These are the activations of a small neural network, seen along a few directions. Each row is one input.
Each table varies a few parts of the input and shows all the possible inputs, shuffled.
Descriptions start from the smaller parts, as in this example, which fits no table here: one of 2 separate values, together with either a single point or one of 11 places around a ring or (one of 5 places around a ring, together with one of 6 places along a line).
Shared parts are said once, and a part with two or three values counts as separate values.

Other details of the inputs vary at random and push rows far along three fixed directions, the same in every table; ignore that.

Rows:
x1: [  6.4  14.0 -10.4  -2.6  20.0 -38.3  -4.8   8.2   2.7  -2.3  15.4   5.9]
x2: [-22.6   9.9  23.9   2.8 -32.1 -13.5 -48.2   5.2 -23.4 -47.8 -13.9 -27.7]
x3: [ 21.0  -3.9  -8.0  -0.8   3.4  20.8  -8.8   8.8  11.8  22.6 -11.8  51.1]
x4: [  9.4  -1.5 -10.9 -25.2 -10.8 -26.9  10.9 -21.6   3.9  24.0   7.5 -52.9]
x5: [-16.4  -8.3  -8.4 -12.5   1.3   0.5  18.4  10.3  -2.9  11.7  -8.3   3.2]
x6: [-21.0  54.4 -21.0 -37.4  55.4 -67.7  13.2 -19.4  -0.3  27.5  41.8  -1.8]
x7: [ -7.9  30.3 -10.4   5.4  27.0   9.4 -27.2  -6.8 -10.6   9.0  14.5  66.7]
x8: [ -2.6  16.0  -4.7 -44.5  15.6   8.0   5.8 -11.6  14.4  12.1  22.8 -16.0]
x9: [ 11.5  16.9 -13.3   4.1  15.1  26.1 -12.5  -1.8  -5.9  30.4  -2.0  55.1]
x10: [-11.2  17.0  12.3   6.7  42.7   8.8 -17.7   7.1   0.1  -0.7  34.4  33.0]
x11: [-10.6  15.6 -13.3   2.2  39.1  -0.2  14.6  -5.9   3.9  18.5 -12.9  45.1]
x12: [ 33.6  -8.1  -3.3   4.7 -59.7  37.6  -0.9  -3.1 -16.1   0.1 -19.6 -19.5]
x13: [13.8  2.7 -3.6  3.8 17.3 40.1  6.5  8.0 -0.4 45.8 12.2 45.2]
x14: [ 12.8 -15.6  -1.5 -39.6 -12.5  32.9  31.4  -0.9  45.0   0.1  -3.3 -31.7]
x15: [-11.8  -3.0  -8.8  36.3   5.8 -12.5  -1.2 -15.3 -18.3  -3.3 -14.1   7.6]
x16: [-31.5  33.1  -7.0 -46.7  39.6 -74.7  23.0  -7.1  31.7  12.8  12.5 -39.1]
x17: [-21.8  48.4 -17.6 -28.7  47.5 -13.0 -21.4 -17.5   1.4   4.5  21.6  32.0]
x18: [-12.9  10.9  31.4  47.0  -5.0 -28.0 -30.0  14.3 -38.1 -22.5  18.4  -7.2]
x19: [ 11.5 -25.8  10.6  18.9  -0.2  33.9  20.9  12.7   3.4   4.1 -21.9  14.7]
x20: [-18.7  22.2  10.7  -0.8  20.0 -58.8 -26.8  12.0  -9.4 -15.7   0.7 -21.6]
x21: [-27.5  11.5  16.2  33.5  12.6  -4.6 -16.0   9.5  -1.5 -13.2  14.9  31.1]
x22: [-44.7 -14.2  25.1  47.1 -32.1  25.8 -37.5  21.7 -48.1 -48.1  -4.1   3.9]
x23: [-10.1  -2.7   6.5  -3.0 -16.7   3.4   4.8 -10.7  -3.1 -24.3 -20.5  -9.1]
x24: [ 25.8 -13.4 -15.6  -1.9 -16.2  30.7  36.0  -5.5  10.3   8.0 -20.6   5.6]
x25: [-24.5 -15.7  -9.7  59.5   4.7  -2.7 -15.6   5.6 -37.1   3.2   8.3  39.0]
x26: [ -9.6  -7.5  -5.7  19.5  25.6 -29.9  16.0 -12.3  -2.9   0.4  -3.7 -11.4]
x27: [ 14.0  -8.2 -11.2 -15.7   2.2 -45.0  -1.1  -5.8  12.3   1.7   0.8 -41.7]
x28: [  3.5  -4.1  -5.7  14.2 -13.5 -26.6 -23.2  -8.0  -9.9  -1.5 -10.9  -8.5]
x29: [-40.9  11.3  19.7  18.7 -14.5  -7.3 -25.3  -2.8 -28.2 -51.2 -18.5 -17.0]
x30: [ 38.7 -29.8   4.7 -31.8 -36.7  23.1   5.5  10.2  27.8 -10.1 -16.6 -37.5]
x31: [ 23.5 -10.9   2.0  -9.9 -23.2  29.0 -12.4   2.3  14.8  -1.1 -13.8  24.2]
x32: [ -4.0 -28.2  16.1  33.8 -58.9 -15.5  -5.4  -3.3 -10.7 -25.2 -15.8 -73.9]
x33: [ 37.6 -12.9 -21.9  -0.9 -25.9  30.8   4.2 -18.7   2.6  29.0 -12.6  -1.6]
x34: [-29.5   8.0  18.1   8.3 -11.6 -60.6   9.0  -1.4 -21.4 -38.6  -8.7 -63.2]
x35: [ 24.1   4.4 -16.4  -4.9   2.6   3.9   0.8   0.4   8.9  16.3   0.4  38.8]
x36: [ 19.5 -22.4  -0.3 -37.1  -1.2  20.2  43.3  -5.0  34.8  -2.0 -15.3 -18.7]
x37: [-16.3   2.4 -20.2  -0.1  13.3 -12.5  21.0   4.9 -11.7   8.9  11.8  18.5]
x38: [ 18.4 -14.2   7.5 -14.2 -10.9  26.1 -11.7  14.9  13.8 -17.7  -4.6 -16.2]
x39: [ -7.6 -15.5  16.8  22.9   9.3  37.6   0.3   9.1  -4.4 -24.3  -6.5  21.8]
x40: [ 16.4 -28.4  17.3  44.6 -27.7  13.0 -17.1   5.7 -17.8  -2.0   3.9 -16.4]
x41: [ 17.4  -2.8  12.8 -27.3   1.1   3.8  10.7  -0.3  22.9   4.0  14.0 -23.0]
x42: [-18.2 -11.3  -2.3  17.9   3.6  24.5  -3.2  11.2 -10.0  -4.7   7.6  49.3]
x43: [ 11.5   0.5  -9.7 -34.6 -10.8 -22.3  43.6  -7.1  35.4   9.1   3.5 -51.6]
x44: [ 24.1  -9.0  -0.8 -31.0 -16.6  39.5  16.9  -5.6  16.0  23.7   9.3  -2.7]
x45: [ 27.3 -12.1  10.1  -0.6  12.0  31.2  11.3  15.5  13.9  28.9   3.7  18.2]
Each input here is: one of 5 places along a line, together with either one of 4 separate values or one of 5 places around a ring.
- Changing only the place on the line of 5 turns x39 into x26. The same change can be made to x17. Which row results? => x33
- Changing only the place on the line of 5 turns x30 into x20. The same change can be made to x23. Which row results? => x11
- Change only the place on the ring of 5 in x3. List by row number the other rows that result. => x9, x13, x20, x45
- A walk changes only the place on the line of 5. It starts at x2 and steps to x31. List the rest of the walk in order. => x3, x35, x28
- List by row number the other rows that have the place on the line of 5 in common with x24. => x1, x6, x12, x18, x34, x35, x37, x43
- Change only the choice among 4 separate values in x16. List by row number the other rows that result. => x5, x11, x19
